A small network was shown many inputs. Here are its activations along a few directions, one row for each input.
In each table, some parts of the input vary, and every possible input appears once, in random order.
Descriptions start from the smaller parts, as in this example, which fits no table here: one of 5 places around a ring, together with either a single point or one of 11 places around a ring or (one of 3 separate values, together with one of 4 places along a line).
Shared parts are said once, and a part with two or three values counts as separate values.

Other details of the inputs vary at random and push rows far along two fixed directions, the same in every table; ignore that.
To show where, the next rows are all for the same input, with only those details redrawn:
129, -11, 125, 22, -87, -27, 20, 150, -28, -102, 156, -40, 11
-401, -281, -74, -213, 630, -111, 188, 607, 586, -173, -129, 362, 238
174, 774, -50, 189, -729, -28, 72, -753, 431, 105, 230, -553, -117

Rows:
x1: -20, -237, -30, 134, 25, 118, 17, 19, -146, 94, 19, -240, -97
x2: 129, -11, 125, 22, -87, -27, 20, 150, -28, -102, 156, -40, 11
x3: -426, 252, -555, 46, 107, -139, 309, -470, 861, 203, -116, -267, 45
x4: 21, -7, 132, 2, -5, -148, -109, 108, -150, -63, -41, -223, 52
x5: -53, -8, 166, 3, -38, -37, -161, -122, -255, 28, -263, 133, -48
x6: 61, -42, -110, -122, -85, 38, 6, -110, -277, 129, -93, 246, -64
x7: 160, 70, -9, -244, -18, 230, -75, 51, -174, 10, -113, 28, -89
x8: 2, -86, 76, 247, 14, 39, -94, -118, -144, 37, 118, 203, 30
x9: 50, -230, 71, 255, -15, -4, 53, -7, -48, -74, 115, -96, -62
x10: 223, 59, -161, -271, -6, 46, 3, -3, -224, -11, -32, 103, -71
x11: -341, 464, -491, -192, 42, -166, 281, -316, 879, 181, -73, -214, 117
x12: 115, 91, 100, -141, 29, -28, -180, -7, -196, -111, -209, -9, -50
x13: 70, -21, 34, -99, -39, 92, -11, 172, -123, 77, 55, -188, -20
x14: -124, -84, 97, 210, 103, -86, -214, -179, -275, 67, -61, 19, 56
x15: -68, -220, 82, 231, 70, -118, -65, -54, -178, -46, -76, -277, -22
x16: -5, -119, -183, 90, 55, -17, -60, -159, -290, 178, 106, 136, 34
x17: -611, -371, -231, -122, 756, 81, 33, 351, 372, 121, -252, 458, 224
x18: -11, -32, 36, -98, -102, 225, -70, -55, -230, 140, -170, 171, -82
x19: 61, 4, 141, 47, -129, 97, -25, -56, -138, -16, -85, 316, -70
x20: 217, 104, 84, -105, -56, 104, -35, 49, -85, -161, -19, 175, -83
What is each input in this table made of?
Answer: one of 4 separate values, together with one of 5 places around a ring
Changing only the choice among 4 separate values turns x17 into x8. The same change can be made to x7. Which row results?
Answer: x20
Change only the choice among 4 separate values in x9. List by row number the other rows that result.
Answer: x1, x3, x15

Rows:
x21: 39, 63, 79, 108, -99, -77, -98, -146, -140, 5, 11, -97, -5
x22: 130, 56, 60, 80, -171, -33, 31, -59, -50, -22, 146, -76, -36
x23: -455, 72, -121, -54, 343, -104, 60, 7, 589, 22, -241, 92, 158
x24: -355, 111, -251, -159, 307, -26, 96, -65, 503, 76, -226, 257, 119
x25: 151, 97, 87, -12, -144, 28, -32, -21, -46, -59, 57, -159, -59
x26: 123, 62, 65, 60, -184, 7, -3, -21, -39, 1, 132, -129, -30
x27: 72, 98, 30, -29, -162, 72, -68, -151, -164, 63, -66, 10, -73
x28: 156, 91, 16, 13, -144, -25, 15, -16, -71, -26, 102, -164, -40
x29: 140, 98, 50, 12, -157, 18, 3, 1, -59, -14, 94, -181, -47
x30: 35, -717, 167, -207, 522, 20, -107, 763, -635, -168, -135, 561, 67
x31: 56, -18, -47, 103, -98, 16, -24, -188, -163, 72, 25, -95, -62
x32: 81, -656, 179, -96, 428, -39, -30, 786, -440, -197, 66, 358, 99
x33: 65, 39, -51, 72, -100, 38, -60, -192, -170, 91, 52, -11, -47
x34: 113, 64, 34, 12, -165, 11, 2, -14, -64, 3, 138, -179, -12
x35: -374, 113, -213, -158, 296, 23, 84, -40, 513, 91, -240, 243, 116
x36: 77, 22, -20, 40, -122, 8, -30, -168, -161, 47, -36, -70, -76
x37: 111, 58, 95, 77, -178, 11, 19, -37, -36, -12, 134, -88, -40
x38: 45, 43, -12, 72, -112, 87, -73, -170, -157, 105, 38, -27, -52
x39: -289, 62, -76, -35, 218, -29, 134, 72, 585, -71, -110, 121, 104
x40: 130, 60, 0, 13, -155, -33, 14, -33, -77, -8, 149, -165, -6
x41: -413, -11, -235, -52, 321, -8, 127, -42, 525, 88, -215, 83, 92
x42: 59, 30, 19, 42, -139, 59, -42, -151, -149, 64, -48, -91, -82
x43: 135, 66, 92, 108, -169, -6, 0, -71, -33, -80, 107, -48, -37
x44: 169, 96, 54, -10, -137, -16, -20, -45, -59, -70, 67, -146, -53
Changing only one part turns x41 into x31. The same change can be made to x29. Which row results?
Answer: x28
What is each input in this table made of?
Answer: one of 2 separate values, together with either a single point or one of 5 places around a ring or one of 6 places along a line
A walk changes only the place on the ring of 5. It starts at x31 and steps to x36. List the rest of the walk in order.
Answer: x30, x24, x33
